Each row below holds a small network's activations on one input, seen along a few directions.
In each table, some parts of the input vary, and every possible input appears once, in random order.
A made-up example of a description, with smaller parts first: values(2) and (point or line(9) or (line(6) and ring(8))).
Shared parts are said once, and a part with two or three values counts as separate values.
In the rows, 128 means zero.

Other details of the inputs shift rows strongly along two fixed directions, in all tables alike. That doesn't count.
To show where, the next rows are all for the same input, with only those details redrawn:
[118  66 141 174 221 122 119 135 145  96 130 173  86]
[176 192 216 116  84  98 149  89 124 156  75  93 190]
[177 194 217 115  82  97 149  89 124 157  74  92 191]
[112  93 173 181 212  83 154 124 136 139  91 181 138]
[119  66 141 174 221 123 119 135 146  96 130 173  85]
[113  95 173 180 209  84 153 123 136 139  91 179 138]
[112  94 173 180 210  84 153 123 136 139  91 180 138]

Rows:
r1: [198 125 144 106  95 184  80 123 151  68 183  71  56]
r2: [160 131  76  77  88 202  82 175 138  62 187 123 105]
r3: [ 69 131 128 221 189  76 158 143 123 146 108 159 135]
r4: [ 78 114  99 193 219 135 113 142 126 104 136 150  87]
r5: [ 72  66  81 114 207 141 154 169 141 105 135 182 104]
r6: [ 99  58  82 175 214 134 107 119 111 134 137 129 109]
r7: [112 185 192 118  60 112 126  71  72 188  85 103 194]
r8: [147 118  79  47  96 188 104 131 172  91 199  85  74]
r9: [118 192 150  69  61  93 190 106 126 154  89 109 225]
r10: [ 76  81 110 135 174  72 184 166 156 162 105 184 149]
r11: [ 98  63  80 156 193 121 131 196 159 131 159 211 107]
r12: [171 217 169 119  70  87 138  64  90 186  68 116 163]
r13: [161 111  80  72  82 183  89 174 165  88 185 102  83]
r14: [ 66  59  74 136 187 125 169 158 157 103 160 184 102]
r15: [146 113  72  58  80 175 104 139 173  77 198  87  80]
r16: [134 187 159  75  41 100 196 133 128 169  87 101 210]
r17: [174 109  77 121  75 180  68 114 117  92 185  33  86]
r18: [142 173 154 149  55 104 163  90  86 181  87  58 211]
r19: [124 173 186 128  44  74 125  84  84 197 102 102 183]
r20: [ 92  59  87 131 206 132 138 184 163 143 149 189  94]
r21: [148 232 177 136  84  83 144 103 114 190  98  65 177]
r22: [139 176 150 141  65 104 148  84  83 169  73  64 224]
r23: [154 114  84  46  93 188  99 153 166  93 183  83  71]
r24: [145 135 113  92  37 200  32  99  96  69 180  67  79]
r25: [119  56 136 194 195 104 129 150 154  95 142 174  80]
r26: [ 81 128 126 212 193  58 146 143 130 158 113 156 130]
r27: [183 132 142 106  96 209  80 118 139  42 164  77  70]
r28: [163 123  84 109  91 218  69 101 104  81 170  34  94]
r29: [ 78 101 119 130 195 111 178 168 129 158  98 198 164]
r30: [ 86  96 118 125 201  97 161 166 143 172  98 195 161]
r31: [195 130 142  97 102 191  67 116 146  55 169  74  68]
r32: [ 69 136 123 210 194  79 143 137 118 133  96 161 148]
r33: [100  51  84 184 208 127 120 125 115 147 150 126  96]
r34: [119  84  88 193 176  97 117 122 119 122 136 190  51]
r35: [182 149  90 126  56 184  76 105 113  69 170  96  36]
r36: [146 194 163  85  40 108 184 145 126 178  89 112 217]
r37: [177 218 173 122  54  84 148  70  94 196  82 105 151]
r38: [135 127  77  44 102 205 109 129 149  64 187  92  90]
r39: [ 73  65  77 109 215 126 142 143 162 118 151 181 105]
r40: [183 122 138 126  75 191  90 132 146  41 176  79  65]
r41: [149 118  80  38 106 192  88 148 157  79 173  88  82]
r42: [181 159  93 107  76 203  66  91 108  71 158  95  41]
r43: [160 214 161 137  47  90 146  71  86 160  61 121 173]
r44: [144 234 173 129  96  89 132  96 110 177  84  73 189]
r45: [129 191 155  65  53  96 184 128 119 155  75 105 223]
r46: [ 64  89 148 168 185  83 114 102  91 180 108 180 139]
r47: [101  93 167 197 185  87 161 131 131 113  85 184 149]
r48: [ 77  96 112 139 179  96 174 175 131 143  97 200 172]
r49: [ 67  63 115 182 154 127 101 126  98 122 155 167  83]
r50: [161 136  83  68 104 218  87 169 136  77 186 120  98]
r51: [126 179 195 116  59  86 125  76  82 210 104  96 179]
r52: [161 125  80  91  82 201  97 181 146  78 196 124  93]
r53: [100 104 121 144 189  98 164 175 146 187 121 207 156]
r54: [163 210 165  68  68 114 150 135 124 193  91 120 224]
Q: The inputs of r35 and r43 match in every part but one. If r52 is changed in the same way as r35 into r43, which row does it become?
A: r2
Q: The inputs of r20 and r48 match in every part but one. If r33 is changed in the same way as r20 into r48, which row does it become?
A: r22
Q: Describe the family of inputs behind these rows.
A: ring(6) and (line(4) or values(5))
Q: Change only the values(5) part in r7. List by row number the other rows that result.
A: r4, r27, r28, r42
Q: Change only the values(5) part in r25. List by row number the other rows that result.
A: r17, r19, r26, r34
Q: List by row number the other rows that have the ring(6) part in common with r39.
A: r6, r12, r30, r31, r41, r44, r46, r54

Rows:
r55: [118 107 118 117 135 144 129 135 129 107 134 123 150]
r56: [123 116 123 158 144 124 120 129 126 110 125 121 114]
r57: [137 112 122 150 155 120 128 132 138 119 129 130 114]
r58: [110 124  95 138 122 135 129 124 125 135 141 129 115]
r59: [131 156 177 106  98 100 186 135 130 181  79 125 204]
r60: [117 120 129 152 143 128 124 132 123 113 135 140 112]
r61: [114 112 106 125 137 119 116 135 122 146 140 126 111]
r62: [117 112 134 133 156 130 122 124 131 124 138 137 114]
r63: [134 119 129 141 148 127 128 135 134 120 140 146 112]
r64: [122 124 116 112 129 129 122 160 149 125 142 154 127]
r65: [117 104 111 134 138 135 120 121 112 129 137 126 124]
r66: [138 122 128 146 149 130 126 133 137 123 134 133 117]
r67: [124 163 180 139 123  73 166  99 119 185  71 114 198]
r68: [198 178 133  68  34 173  91 109 128 103 146  74 115]
r69: [135 116 126 133 138 126 129 132 132 120 134 150 106]
r70: [120 112 132 124 143 129 123 121 128 125 133 140 110]
r71: [120 119 123 140 128 129 120 125 119 116 122 147 114]
r72: [124 112 128 119 137 134 116 117 127 126 127 142 116]
r73: [112 122 105 146 147 136 115 140 112 136 136 141 123]
r74: [118 173 179 143  99  73 173 108 105 176  71 139 190]
r75: [118 132 100 109 159 138 142 148 142 115 127 141 122]
r76: [122 114 132 138 155 134 118 123 135 125 135 124 117]
r77: [126 126 128 153 137 134 118 130 126 113 131 122 116]
r78: [177 179 116  48  19 172 112 123 143  98 165  47 133]
Q: Describe the family of inputs behind these rows.
A: line(4) or values(5) or (values(3) and line(5))

Rows:
r79: [118 108  91 144 136 156  99 128 119  98 158 109  91]
r80: [ 98 125 136 138 142  92 150 109 108 183 100 145 163]
r81: [114 118 164 136 154  94 166 125 133 154  96 154 167]
r82: [136 117 106 146 138 150 104 140 132  88 151 137  77]
r83: [ 95 123 136 142 131  94 153 113 106 170 100 141 168]
r84: [121 107  89 146 142 150  95 129 124 111 162 108  87]
r85: [174 204 170  77  40 120 129  99 117 162 107  94 164]
r86: [118 132 161 158 160  92 165 126 132 142  91 143 166]
r87: [145 121 105 141 135 149  98 139 136  99 158 127  73]
r88: [113 138 153 157 140  90 157 128 118 154  93 171 157]
r89: [119 128 159 161 169  84 163 128 137 156  91 144 162]
r90: [ 96  48 108 149 228 132 122 150 151 106 148 183  78]
r91: [117 102  95 132 130 159  96 129 116  99 156 113  97]
r92: [169 199 170  86  34 122 133 103 117 151 106  96 168]
r93: [173 176  82  12  25 200 112 163 158  93 178  62 133]
r94: [141 102 123 123 144 163 107 139 144  80 152 121  97]
Q: Describe the family of inputs behind these rows.
A: point or (values(3) and line(5))
Q: Change only the values(3) part in r91. List by row number the other rows that result.
A: r88, r94
Q: Change only the values(3) part in r84. List by row number the other rows that result.
A: r87, r89

Rows:
r95: [134 160 157 115  85 104 152 117 115 174 100 102 195]
r96: [ 74  75 128 191 214  89 156 137 131 128 110 183 123]
r97: [142 144 130 103  83 135 135 117 124 127 125  94 150]
r98: [146 184 166 127  98  95 152 108 124 162  92  95 177]
r99: [155 175 186 141  84  94 148  93 113 149  83 116 166]
r100: [ 63  76 100 171 194  95 149 157 123 160 127 200 130]
r101: [134 159 121  84  77 132 121 115 116 147 132 109 143]
r102: [162 186 180 141  93  94 147 100 119 162  89 111 161]
r103: [174 126 113 121 110 192  65 123 128  60 171  97  55]
r104: [ 84  33  85 183 232 148  95 163 144  81 171 172  51]
r105: [121 174 144 110  69  99 161 116 113 168  97 122 183]
r106: [ 59  79 135 172 215  63 184 129 122 191  83 200 172]
r107: [148 127  64  88  94 186  80 147 139  84 190  96  62]
r108: [158 121  85  92 100 184  91 137 143  87 178  78  83]
r109: [155 125 100 109 116 196  72 131 134  60 178  82  72]
r110: [133 169 150 112  92 111 158 114 112 166  91 106 198]
r111: [164 159 167 119  95 133 110  94 117 130 122 103 120]
r112: [167 158 166 132  87 131 107 109 119 127 123 101 126]
r113: [ 66  92 154 188 224  57 174 121 121 177  80 195 162]
r114: [144 134  75  88  86 191  82 140 127  86 176 101  88]
r115: [105  32  82 103 239 158 148 219 206  62 172 224  72]
Q: Describe the family of inputs behind these rows.
A: point or (line(4) and values(5))
Q: Change only the line(4) part in r95. List by row number the other rows that result.
A: r100, r104, r112
